Here are a small network's activations along a few directions, averaged over the inputs that share one value of a field.
Values that are neighbours, or in one group, have similar rows; names and order tell nothing.
Strong random noise was added to every row along 2 fixed directions; ignore it. To show where, here is one row again and again, with new noise each time:
[ 178  224  210 -148  237  -94   -4 -151    9   50 -131 -102    2  214
  206  203  -60  166]
[-167  -86   58  400 -443 -306  -99  -76 -324 -867 -142  321 -306 -569
 -211  106  289  608]
[ 110  297  150  -52  160  -27  -47 -173  -68   33 -363   10 -236  158
  249  165    7  273]
[  93   44  196   -5   26 -231   -9 -104  -65 -302   44  -21   64  -53
    7  194   27  258]


Field Lezeg:
n4: [-534 -433 -253  145 -627 -165 -333  -79 -368 -260  -28  492 -169 -670
 -166 -451  -52  326]
n9: [  22  141  129  246  -98 -448  -71 -118  -57 -427  118   29    3 -340
 -177  170  101  421]
n3: [-253   65 -189  -89  -61  365  114   49  243  428 -782   71 -258  367
  -23 -506  -27  -98]
n1: [  26  381 -214  654 -205  228 -209   82 -180 -510 -634  332 -400   26
  128 -264  205  352]
n7: [-143 -306   75  -83 -157  120  271   36 -114    5  -48  227 -343 -186
 -234  187  203 -298]
n6: [-366  360 -534  419  -76  587 -446  297 -283  139 -547  453 -730 -181
   38 -593  428  -25]
n8: [ -55  143    9  336 -149  209 -291  -73  -27  -53 -669  159 -431  -47
  257   27  -46  496]
n2: [-104 -422   36  -44  -78 -121  169  194   88  462  585 -261  -76  -57
 -232  221  -55 -432]
n5: [  74  146 -515 -130  -76  467  364  -65  -58  228 -109    1 -190  -75
  257    4   94 -370]
The values of Lezeg form 3 separate groups.
List the group mates of n7, in the order listed. -> n2, n5
List the group mates of n9, in the order listed. -> n1, n8

Field Koro:
g15: [-298 -169  -47  -39 -260  148   36  133  -44  195  -35  120 -202 -196
 -144  -98  -28 -138]
g6: [ 137   46  142  105   -8 -131   48   -4  -15 -268  -15    5 -253 -207
  -38  346   77  226]
g7: [ 150   26   45 -340  223   80  218  -11   59  410  204 -268   88  218
  -31  237   18 -310]
g8: [ 136 -143  -74   34 -112  -72   53   33 -138 -548  178   -3  166 -218
  -94  132   28   44]
g11: [-190 -119  -12  331 -351    1   75  -20 -215 -403 -223  218 -479 -375
  -97  224  323  195]
g5: [-309 -299   38  280 -309 -207 -163   20   -8 -555   11  204  -20 -345
 -334 -135   32  384]
g20: [ -68  226    5  421 -241 -125 -289  -16 -249 -708 -402  324 -279 -273
   -6 -148  296  543]
g9: [ -66 -187   87  -83  -53 -190  123 -130   83  -47  275 -127  296  -96
  -70  230 -158   71]
g12: [-173 -169 -185  -37 -165   42 -177   73  -41  313 -110   54  -42   79
   68 -322 -101  -49]
g3: [  42 -251 -127 -174 -139   78  265   53   22  190  271  -71   44 -148
 -128   37   68 -342]
g16: [  77  -41  -49  176 -122  -78  -39    0 -125 -461   81  139  322 -103
  -63 -135   21  206]
g13: [   8  184  142  171 -106 -184  -86 -153 -170   19 -528   93 -560   -3
  116  130   21  441]
g14: [ -13  108  250   48  106 -101 -233 -192  174  -59 -235   -3   -2   28
   19   66 -155  240]
g10: [-199   -5  -74  -40  -53  -32  -27  -59 -129  158 -101   62 -276 -197
   36  -45    9  110]
g1: [ -39  -35 -141   24   11  215  -13  132   63  115  144   -8  246  172
  -21 -342    4 -389]
g17: [ -61 -166  104 -132  243  -81 -211   46  196  242  305  -99  355  166
  -41 -118 -156 -121]
g4: [-137  144 -219  321 -159  107 -161  111 -194 -339 -264  252 -243 -219
  -69 -320  165  255]
g18: [  24   38  -21  518 -341 -222  -40    8 -153 -771   31  158 -164 -378
 -179  162  248  460]
g19: [-188  230 -373   84 -195  443  119   61 -192  178 -678  340 -640  -97
  149 -261  287  -94]
g2: [  -4 -137  -79  168 -141 -136  121   79  -79 -371  484  120  157 -230
 -180  -21  181 -180]
A value of Koro combines one of 4 hidden first parts with one of 5 second parts; all combinations occur once.
Changing only the second part turns g11 into g16. g3 has the same second part as g11; what does that change turn g3 into? -> g1
Changing only the second part turns g6 into g20. g7 has the same second part as g6; what does that change turn g7 into? -> g4
Changing only the second part turns g12 into g15. g17 has the same second part as g12; what does that change turn g17 into? -> g10
